A small network was shown many inputs. Here are its activations along a few directions, one row for each input.
In each table, some parts of the input vary, and every possible input appears once, in random order.
Descriptions start from the smaller parts, as in this example, which fits no table here: line(6) and (point or ring(9) or (values(3) and ring(5))).
Shared parts are said once, and a part with two or three values counts as separate values.

Other details of the inputs shift rows strongly along two fixed directions, in all tables alike. That doesn't count.

Rows:
row 1: [-8 -9  7 -5 -1  6 -3 -7 -3  3 -7  0]
row 2: [ -1  -5  -4  -7  -7  -3  -9   3  -2   5 -12   8]
row 3: [-7 -5  5 -3 -5 -4 -5 -1  0  3 -6 -1]
row 4: [ -7  -1   4  -2  -7 -10  -8   4   1   4  -5  -4]
row 5: [-6 -9  5 -5 -3  1 -3 -5  0  3 -8 -1]
row 6: [ -4 -13   9  -2   0   8   2  -1   2   4   0   2]
row 7: [ 3 -8  7 -3 -7  2 -3 12 -2  0 -2  8]
row 8: [ -4 -10   9  -2  -1   3   2   1   4   4   1   1]
row 9: [ -6  -1  -2  -3  -6  -8  -6  -2   3  10 -10  -1]
row 10: [-6 -2  5 -3 -7 -7 -5  1  1  5 -6 -2]
row 11: [-3 -5  7 -1 -5 -4  1  7  6  6  2  0]
row 12: [  4  41   5   6  19   6   7   3 -22 -21  32  21]
row 13: [ -8  -4  -2  -3  -4  -5  -6  -4   2   7 -11   0]
row 14: [-3 -8 10  2 -4 -1  0  5  1  3 -1  0]
row 15: [ 1 -7  1 -8 -9 -1 -8  6 -3  1 -8  6]
row 16: [ 36  22 -55  11  16   1  15 -13  11 -18   8 -24]
row 17: [ -8  -9   0  -4   0   4  -5 -10  -1   8 -12   1]
row 18: [-3 -6 10  1 -7 -4  0  7  3  5 -1 -1]
row 19: [ -7  43   0   7  24   4   4 -16 -22 -15  20  14]
row 20: [-4 -8  8  0 -3 -2  1  5  5  4  1  0]
row 21: [ -4 -13  12   0  -1   8   1  -1  -1   3  -3   2]
row 22: [ -2  46   6  12  20  -2   8   1 -17 -18  35  11]
row 23: [ 51 -25 -56   7   5  14  23  -8  31 -11  -6 -37]
row 24: [-3 -5  9  3 -7 -7 -3 10  3  4  0 -3]
Description of these inputs: line(4) and (point or line(5)).
- Changing only the line(4) part turns row 14 into row 3. The same change can be made to row 23. Which row results? => row 5
- Which other rows does row 6 become when the line(5) part takes its other values? List them by row number. => row 8, row 11, row 20, row 22
- Which other rows does row 11 become when the line(4) part takes its other values? List them by row number. => row 9, row 10, row 18
- Which other rows does row 21 become when the line(4) part takes its other values? List them by row number. => row 1, row 6, row 17
